These are the activations of a small neural network, seen along a few directions. Each row is one input.
In each table, some parts of the input vary, and every possible input appears once, in random order.
Descriptions start from the smaller parts, as in this example, which fits no table here: ring(8) and (point or (values(2) and line(4)) or line(11)).
Shared parts are said once, and a part with two or three values counts as separate values.

Other details of the inputs shift rows strongly along two fixed directions, in all tables alike. That doesn't count.

Table:
row 1: [-35  27 -24 -55  21  30 -44 -17 -11  34 -35  17  21 -18]
row 2: [ 16  18  -8 -20   3  30  -8 -16 -20  32  22   3  10   2]
row 3: [ 18 -16  44 -17   9   9 -12 -15   3 -31 -20  -6 -40   8]
row 4: [ -4  -6 -15  17 -16  -6  18   6   3  -5  14 -18  -4   1]
row 5: [ 46 -13   6  43  -5  -2  38  -9 -13 -11  19  -7 -24  50]
row 6: [-32   2  14 -28   1  13 -45  -6   5  19 -51  25   7  20]
row 7: [ 32 -13 -14  27  -3 -26  28  -7  -4 -30  -4  -9 -27  58]
row 8: [-10  11 -14 -11  -8  12 -59  -6  13  21 -40  25  10 -19]
row 9: [-14   5  14 -10 -15  25 -28 -15  -8  23  -1  -6   4 -12]
row 10: [  1  -1 -14   6  -7  -2 -11 -22  -6   3  -9 -17 -10   7]
row 11: [ 36   1 -35  11  -5  -6  38 -11 -19 -12  39 -16 -13  23]
row 12: [ 14  20   9  11  -7  24 -31  -2   4  34   4  16   5 -13]
row 13: [  4  11 -12   0 -12   3 -35   3  13  13 -19  17   3  -6]
row 14: [-77 -10  30   5  25 -25  41  86  11  13  21  14  60 -49]
row 15: [  3  14   9 -18  -6  18  -3 -20   1   3 -16   0  26   3]
row 16: [ 29 -11   1 -32   8  -6  13 -22  -7 -29  13  -9 -34 -16]
row 17: [ 30 -17 -14  38 -13 -23  50   8   0 -35  14  -8 -25  54]
row 18: [ 24 -21  13  11  -7 -23  12 -19  -3 -42  19 -33 -46 -11]
row 19: [ 36 -21  -1  34  -2 -41  22   2  23 -57  39  -9 -44  -5]
row 20: [  0  10   4 -16   4   4  -6 -23   0   3 -26   0  22   4]
row 21: [ 34 -35  14  12  11 -31  44  -8   6 -63  16 -28 -18  -6]
row 22: [ 42  -3   4  26  -1  -4  38 -19  -5  -6  20 -21  12  21]
row 23: [-95  -3 -19  -7  40 -43  49 114   3  16  28  20  42 -55]
row 24: [  6   0   6  17  -7  14  -4 -12  -9  20  17 -15  -4   0]
row 25: [-86 -30 -18  28  18 -59  43  89  18   3  20  -2  24 -39]
row 26: [  5  19   7   1 -12  25 -44  -8   3  22  -5  19   3 -14]
row 27: [-2 -3 27  2 -4 17 -8 -5 -8  9 -9 10 -5 28]
row 28: [-15  11   3 -27   6  13 -32 -32   1  10 -44   5  32  -3]
row 29: [  5  25 -24 -29  -1  27  -6 -14 -11  12   2   3   5   2]
row 30: [ -9  30   6 -17 -15  32 -56  -1  15  32 -26  27   8 -18]
Description of these inputs: values(5) and (point or line(5)).
- The inputs of row 11 and row 9 match in every part but the values(5) part. If row 29 is changed in the same way as row 11 into row 9, which row does it become? => row 4
- Which other rows does row 24 become when the values(5) part takes its other values? List them by row number. => row 2, row 5, row 12, row 22
- Which other rows does row 28 become when the values(5) part takes its other values? List them by row number. => row 1, row 6, row 8, row 25

Table:
row 31: [-63  21  -7 -18  10  14 -36  33   8  50 -29  34  45 -23]
row 32: [ 87   1   1  12 -31  26 -32 -94  -7 -30 -15 -21 -52  51]
row 33: [-61  -3  46 -20  14   1 -26  43  26  14 -11  19  18 -50]
row 34: [ 41  35 -13 -45 -12  56 -46 -65 -19  29   3  -4  -5 -14]
row 35: [ 32 -21   5  22  -2 -25  26  -5   5 -46   8 -12 -22  11]
row 36: [-31  23  26 -41  11  37  -1  10 -13  41  16   9  39 -27]
row 37: [ 28   7   2 -24 -11  28 -36 -60 -10  -2 -20  -8 -22  13]
row 38: [ 16 -35  -8  58   8 -63  77  50  13 -54  38 -13 -23  17]
row 39: [  6 -36 -28  41  15 -67  87  50   2 -51  41 -18 -15   8]
row 40: [-20 -13   3 -11  15 -24  19  20   4 -20   1  -3   5 -22]
row 41: [-58  -7  18 -23  20 -14  -2  37  11   6   0   4  18 -47]
row 42: [ -1  18 -11 -16 -12  24 -26 -29  -5  19 -33  -1  12  17]
row 43: [ 16 -43 -13  78   1 -69  92  68   9 -55  56 -16 -32  23]
row 44: [ 107   23  -64   28  -40   22  -25 -100  -21   -8  -18  -15  -33   86]
row 45: [-11  11  25   5  -2  22 -12   7  -4  39  10   5  22 -16]
row 46: [-13  17 -13 -12  -6  23 -35 -13  -1  34 -32  16  25  15]
row 47: [-74   3  31 -35  22   8 -23  49   4  34 -14  25  20 -40]
- What do these inputs look like to the network? => values(3) or line(4) or (values(2) and ring(5))
- Start at row 44 and move only the line(4) part, one step at a time. The first step leads to row 31. Which rows follow, in order? => row 46, row 42
- Which other rows does row 47 become when the values(2) part takes its other values? List them by row number. => row 43
- List by row number the other inputs of the same sort as row 34. => row 36, row 45

Table:
row 48: [-84   6  43 -23  14  17 -31  50  13  49 -22  26  45 -39]
row 49: [ 24 -10 -24  45 -10 -30  30  21   7 -21  16  -6 -14  19]
row 50: [-18 -22 -34  37   8 -57  71  51   3 -27  25 -13  12   6]
row 51: [ 24 -12 -41  23  -3 -26  47   2 -12 -26  25 -19 -17  25]
row 52: [-54   1  62 -46  18  18 -45   8  14   9 -45  20  15 -36]
row 53: [ 62  -6 -25  37 -13 -17  49 -17  -7 -32  42 -27 -20  21]
row 54: [-10 -22 -39  54   6 -60  58  56  10 -26  32  -5  -3   5]
row 55: [-93  -1  29 -16  28  -8   6  87  14  39  -7  36  59 -45]
row 56: [ 19 -16 -33  34   2 -33  57  17  -7 -27  37 -18 -17  24]
row 57: [  58   27  -21  -40  -20   52  -53 -101  -22    7  -24  -16  -11   19]
row 58: [ -4  18  12 -31   3  38 -31 -15  -9  29 -14  18   7   2]
row 59: [-101    4    0  -16   19  -20  -10   85   18   36  -14   34   43  -57]
row 60: [ 23  18  14 -22 -12  39 -42 -50  -5  20 -36   3   5  23]
row 61: [-30  -6  34 -25   5   3 -39   7  26  -9 -29  19 -10 -23]
row 62: [-45  16  20 -28  15  16 -12  36   2  34   7  23  38 -46]
row 63: [-14 -18 -21  33   9 -43  55  40   6 -18  22  -9  11  10]
row 64: [ 49 -39  -2  33   7 -47  63  -2   2 -64  44 -39 -43  -2]
row 65: [ 58  27   6 -30 -22  58 -53 -86 -16  17 -27  -4 -26  38]
row 66: [-62  12  28 -15   1  18 -51  35  14  45 -26  29  24 -36]
row 67: [ 25  19  18 -22 -16  50 -52 -60 -16  25 -21   1 -16  19]
row 68: [ 20  22  -5 -30  -3  35 -34 -50 -11  16  -8  -5   5  -3]
row 69: [ 19 -10 -28  39  -4 -27  29  20   4 -18  13   2  -7  18]
row 70: [  80    4   25  -37  -16   41  -54 -113  -19  -28  -34  -18  -59   39]
row 71: [ 56 -12 -20  45 -16 -17  44 -22  -8 -30  45 -31 -23  19]
- The inputs of row 61 and row 52 match in every part but one. If row 66 is changed in the same way as row 61 into row 52, which row does it become? => row 48
- What do these inputs look like to the network? => line(4) and (point or line(5))
- Which other rows does row 53 become when the line(4) part takes its other values? List them by row number. => row 49, row 60, row 65
- Which other rows does row 69 become when the line(4) part takes its other values? List them by row number. => row 55, row 58, row 62

Table:
row 72: [-62  10  44 -54  22  19 -32  28   9  22 -10  16  25 -66]
row 73: [ 33 -14 -43  22  -7 -34  29 -17   3 -41  18 -25 -22   7]
row 74: [-35  14   6 -44   4  18 -51  -9  10  16 -29  12  10 -38]
row 75: [-70  28  -3 -29   1  26 -43  40   1  66 -30  36  43 -25]
row 76: [ 27 -19 -46  41  -4 -47  42   0   1 -44   4 -13 -16  38]
row 77: [ 48  -3  14 -18  -4  13 -15 -59  -3 -30  -9 -18 -35   5]
row 78: [ 48  -5 -54  20 -13 -19  17 -44  -9 -31  -9 -20 -17  43]
row 79: [ 54  14 -22   2 -24  25 -34 -53  -9   1  -4  -7 -29  23]
row 80: [-21  -5  34  49 -10  -6  -4  26  31  10 -12   2  55 -34]
row 81: [-46   2  -5  15   3 -12  -6  54  11  20 -13  25  15   0]
row 82: [ 37  13 -11  12 -15  24  -6 -34 -13  12  -9   0  -8  49]
row 83: [-63 -27 -14  30  19 -64  38  83  21 -21   2  14  14 -19]
row 84: [-10 -19  34  23  11 -17  31  41   1  -6  30   1 -10  -1]
row 85: [-34  -1  20 -32   5   9 -58  -4  20   3 -40  15  -9 -31]
row 86: [ 30 -26  -6  33  -4 -33  27  -5   4 -46 -10 -10 -25  47]
row 87: [  2   2  -1 -12  -2   5  -3 -12  -1   0 -19   4  10  17]
row 88: [ 37  -1  17 -22  -5  20  -4 -56 -11 -20 -10 -22 -17  17]
row 89: [-28  12   6 -17  13  16  23  19 -20  27  44   2  29 -20]
row 90: [  0   3 -38  33  -5 -20  28  27  -1   1   9   5   5  22]
row 91: [ -1  -6   9  94 -24 -31  35  44  29  12  37 -11  47  -9]
row 92: [ 26  24 -18 -18 -22  37 -47 -44  -7  26  -7   2  -8   2]
row 93: [-55 -20  51  14  22 -21  25  77  12  13  20  15   9 -30]
row 94: [-35   1  14  12   6   1   2  46   7  25  -5  23  17   7]
row 95: [-12  11 -19 -21  -1   8 -34 -23   1   9 -37  11  13   5]
row 96: [  5 -18 -25  63   1 -43  74  57   3 -17  37  -3   0  32]
row 97: [ 36  -5  11 -13  -2   0   3 -36   0 -31   3 -18 -27  -3]
row 98: [-25   3  50 -48  12  20 -44 -10  10   3 -26   8  -8 -40]
row 99: [ -2  12   4  -7  -9  18 -47  -7   9  20 -13  17 -12 -10]
row 100: [  2  24   1 -14  -9  41 -28 -23  -9  37 -20  14  15  22]
row 101: [ 47  12  -1  -6 -13  26  -4 -37 -13   1  23 -11 -19   2]
row 102: [ 18 -18 -31  57  -7 -44  47  38   7 -27  44  -5 -21   5]
row 103: [ 40 -12  32 -13  -4  13 -11 -56  -6 -30 -20 -20 -34  25]
row 104: [ 30  -5 -49  13   3 -23  59 -11 -16 -20  19 -27  14  29]
row 105: [ 32  10 -25   2   0   9  30 -15 -22   0  52 -16   3 -11]
row 106: [ 18  16 -10   3 -20  23 -52 -34   1  13 -43  16 -16  40]
row 107: [-11 -11  55 -28   8  11 -26 -20   6 -11 -32  -2 -13  -6]
row 108: [ 27  -8 -60  17   6 -36  47  -5 -10 -28  36 -30   1  -8]
row 109: [-52  -2  62 -52  18  24 -34   9   6  19 -33  12  17 -36]
row 110: [-34  13  24 -41   7  26 -39  -4   3  27 -45  22  26  -1]
row 111: [-61 -12   1   0  18 -31  38  71   8   5   5  12  35 -20]
row 112: [ 49 -10  23 -11  -5   8 -21 -53   0 -38 -17 -15 -44  11]
row 113: [ -9 -37 -13  49  12 -65  75  60  12 -46  21  -7  -5  21]
row 114: [ 27  12  11   4 -15  31 -38 -35  -3  17 -33  11 -12  46]
row 115: [ 54  13 -33  14 -25  23 -30 -63 -12   0 -28  -3 -26  58]
row 116: [-14  19  40 -40   2  41 -46  -8  -3  34  -3  16   2 -33]
row 117: [-18  19 -28  -1   6  12  27  20 -18  39  22   2  43   3]
row 118: [ 51   2 -69  10  -5 -14  28 -51 -22 -16   2 -29   3  36]
row 119: [-35  13 -11   1  -1   4 -13  32   1  30 -16  23  20   1]
row 120: [-36   5  55 -53  13  28 -34 -13   0  14 -30   5  13 -24]
row 121: [-7 -8 17 10  6 -3 31 25 -6  5 36 -1  3 -6]
row 122: [-36  38 -23 -40   2  41 -39  -8 -21  68 -21  16  46 -12]
row 123: [-33   9  28 -38   6  26 -41  -7   5  24 -49  22  20   1]
row 124: [ 58  13   5 -12 -15  35 -20 -54 -16   0  12 -12 -25   9]
row 125: [ 22  -4   6  13  -4   6  26  -9 -11  -5  29 -12  -9  12]
row 126: [-12 -12 -18   6   2 -20  -3   4   9 -14 -24   9  -3  11]
row 127: [ 29  10 -25  17 -12  13  16 -16 -10  12   4  -3   3  39]
row 128: [-24  16  28 -56  11  26 -37 -15   3  12 -15   5  10 -42]
row 129: [ -1  30 -31 -26  -1  33 -26 -17 -16  46  10  -1  26 -26]
row 130: [ 69  -7 -24  41 -25  -9  -5 -32   0 -32  11 -13 -52  37]
row 131: [-33   6 -11   3  -1  -3  -1  45   6  21  20  11  13 -31]
row 132: [ 28  -5 -20  -5   8 -14  55 -20 -18 -33  35 -35   3   7]
row 133: [  1   5 -15 -21  17  -7  27  -4  -7 -13  28 -17  12 -33]
row 134: [ 41   1 -21  -6 -12   3 -26 -57   0 -26 -15 -13 -29  14]
row 135: [-68 -12  43   3  22 -14  29  83  10  24  27  16  24 -43]
row 136: [ 43  -6 -16  -2 -12  -1 -29 -57   4 -33 -18 -11 -42  16]
row 137: [-18 -29  20  41  12 -45  50  77  14 -22  48   4 -14 -27]
row 138: [-26   2  40 -10   9  15  -3  18  -4  23  11   9   7 -17]
row 139: [ 73  -9   3  28 -15   0   9 -33  -9 -29  28 -17 -49  24]
row 140: [-53 -37 -17  36  19 -74  62  92  27 -36  36  -3   1 -40]
row 141: [-21 -15  19 -10  14 -18  35  20   1 -19  13 -13   6 -16]
row 142: [  1 -10  16  16   6 -14  24  31   4  -5  35   3 -10 -21]
row 143: [-42   3  12 -27   5   7 -56  -1  14  11 -60  27   7  -4]
- What do these inputs look like to the network? => values(2) and (point or (ring(5) and (point or line(6))))
- The inputs of row 106 and row 143 match in every part but the values(2) part. If row 131 is changed in the same way as row 106 into row 143, which row does it become? => row 74
- The inputs of row 78 and row 75 match in every part but the values(2) part. If row 85 is changed in the same way as row 78 into row 75, which row does it become? => row 130
- Which other rows does row 104 become when the ring(5) part takes its other values? List them by row number. => row 108, row 118, row 132, row 133
- Which other rows does row 77 become when the values(2) part takes its other values? List them by row number. => row 142
